Small tables with named rows and columns. After each table, cells are looked up by row and column.

Table mag
,mon,roz,kog,bolu,bogum
terebo,110,95,227,138,122
zap,89,39,208,108,117
fafesov,95,40,188,126,142
dorozu,61,21,248,97,140
lukirov,103,87,210,135,102
kizit,93,82,203,125,110

roz of terebo: 95
mon of dorozu: 61
bogum of terebo: 122
mon of fafesov: 95
mon of kizit: 93
bolu of terebo: 138
kog of fafesov: 188
kog of dorozu: 248
bogum of fafesov: 142
bogum of kizit: 110
bolu of dorozu: 97
roz of zap: 39
roz of dorozu: 21
kog of terebo: 227
mon of zap: 89
mon of terebo: 110
mon of lukirov: 103
roz of lukirov: 87
bogum of zap: 117
kog of zap: 208

Table gis
|  | tiza | fudi | nom | notasek | sedaseb | gug | ledeze |
|---|---|---|---|---|---|---|---|
| kativi | 155 | 158 | 115 | 121 | 118 | 157 | 148 |
| bedon | 173 | 99 | 123 | 89 | 143 | 120 | 144 |
| negike | 126 | 115 | 161 | 159 | 122 | 186 | 63 |
| mafifu | 120 | 130 | 137 | 179 | 155 | 163 | 175 |
| tisabus | 110 | 195 | 167 | 112 | 113 | 113 | 193 |
| tol | 120 | 142 | 144 | 179 | 137 | 135 | 193 |
| ran | 142 | 160 | 98 | 107 | 119 | 104 | 194 |
| fim | 106 | 120 | 72 | 102 | 147 | 144 | 180 |
| zal | 212 | 161 | 191 | 111 | 226 | 102 | 189 |
| rogu | 146 | 187 | 148 | 134 | 232 | 103 | 109 |
| peb | 218 | 139 | 100 | 165 | 174 | 120 | 137 |
| takemab | 94 | 98 | 145 | 113 | 101 | 96 | 50 |
| noreza | 118 | 158 | 171 | 137 | 116 | 149 | 182 |
| sir | 170 | 111 | 202 | 109 | 92 | 115 | 183 |

What is the sedaseb of peb in gis?
174
What is the notasek of rogu in gis?
134
What is the nom of peb in gis?
100
What is the nom of tol in gis?
144
What is the tiza of ran in gis?
142
What is the notasek of bedon in gis?
89

finupa
        mopi  dodoted   lig  zuru   vel
fut      0.1     -0.3  -0.5   0.7   0.9
runo    -0.2     -0.1  -0.7  -0.7   0.2
tova    -0.2     -0.1  -0.6  -0.5   0.0
fik     -0.2     -0.2  -0.4  -0.5   0.5
pegiba  -0.2     -0.3  -0.8  -0.7   0.1
tadi     0.1     -0.3  -0.6  -0.4  -0.6

runo, zuru => -0.7
tova, zuru => -0.5
pegiba, lig => -0.8
runo, vel => 0.2
fut, zuru => 0.7
pegiba, mopi => -0.2
fut, lig => -0.5
fik, zuru => -0.5
pegiba, dodoted => -0.3
tova, dodoted => -0.1
tova, lig => -0.6
Row with the largest vel: fut

Table kipori
,nefilal,nulako,makupe,goz,zun,degaza,resako,gesa,gazubog,zile
por,539,688,543,652,618,524,642,586,696,657
kori,447,752,523,247,825,610,812,311,731,797
les,598,757,638,495,795,683,788,528,747,780
nit,595,595,595,595,595,595,595,595,595,595
dafo,427,652,454,461,615,466,632,425,652,639
zanesul,588,588,587,594,585,586,586,591,589,587
fik,599,763,639,492,802,686,795,526,752,787

fik, gesa -> 526
zanesul, nulako -> 588
dafo, goz -> 461
por, nefilal -> 539
zanesul, degaza -> 586
nit, zile -> 595
les, zile -> 780
nit, resako -> 595
Which row has the largest zile? kori

Table sur
         gagegun  mifamu  kad  vin  git  kadozad  fusu  feso  zogino  veke
feb          186     160  184  180  192      174   175   180     150   157
boda         168     153  162  146  148      147   155   145     154   150
mifez        154     160  159  177  180      173   163   178     153   161
vudutas      187     158  181  166  178      162   170   165     152   155
felagu       123     153  137  186  168      183   152   185     147   148
doz           61     145   87  180  132      181   126   179     146   140
lar          176     161  178  189  197      182   174   189     149   158
fim          164     158  165  172  175      168   164   172     152   157
vovola       112     137  122  181  133      180   138   175     136   113
bebo         113     161  132  186  180      183   154   189     155   170
setep         82     140   79   52   31       74    96    54     175   155

fusu of setep is 96
vin of felagu is 186
feso of feb is 180
gagegun of bebo is 113
veke of setep is 155
fusu of doz is 126
zogino of felagu is 147
mifamu of felagu is 153
git of lar is 197
mifamu of fim is 158
git of bebo is 180
gagegun of feb is 186

Table fesade
columns: tibe, kobat, famat, nar
telo: [125, 156, 160, 172]
tenog: [147, 167, 159, 92]
tav: [139, 142, 164, 202]
bep: [161, 146, 117, 67]
gero: [171, 157, 163, 131]
piz: [149, 150, 122, 47]
zaf: [165, 153, 118, 67]
bez: [142, 148, 132, 109]
luzabu: [161, 166, 155, 111]

kobat of tav is 142
kobat of bep is 146
famat of bep is 117
famat of piz is 122
nar of bez is 109
tibe of zaf is 165
nar of tenog is 92
kobat of bez is 148
kobat of luzabu is 166
tibe of luzabu is 161
tibe of tav is 139
nar of zaf is 67
famat of telo is 160
famat of zaf is 118
kobat of telo is 156
kobat of gero is 157
famat of gero is 163
Row with the largest kobat: tenog

giz:
	pomupa	lil
pezifak	-16.3	-60.2
lim	-53.7	0.1
ros	89.5	69.4
mizip	46.4	-42.8
sepodif	-21.5	49.9
gesev	8.1	73.1

sepodif, pomupa => -21.5
ros, pomupa => 89.5
ros, lil => 69.4
mizip, lil => -42.8
lim, pomupa => -53.7
gesev, pomupa => 8.1
pezifak, pomupa => -16.3
Row with the largest lil: gesev

Table zoze
|  | papap | zos | sozu | kofuzo | dogasuv | lasafem | mimin | guvoris | lizoz | zeni |
|---|---|---|---|---|---|---|---|---|---|---|
| lel | 133 | 194 | 224 | 171 | 56 | 82 | 175 | 105 | 166 | 71 |
| gefoz | 162 | 60 | 115 | 166 | 218 | 73 | 63 | 216 | 191 | 164 |
| vomo | 25 | 102 | 144 | 209 | 42 | 189 | 189 | 144 | 126 | 198 |

kofuzo of lel = 171
sozu of lel = 224
zeni of lel = 71
lizoz of lel = 166
lizoz of vomo = 126
sozu of gefoz = 115
lizoz of gefoz = 191
zos of gefoz = 60
mimin of lel = 175
dogasuv of lel = 56
kofuzo of gefoz = 166
zos of lel = 194
guvoris of lel = 105
papap of lel = 133
Which row has the largest zos? lel

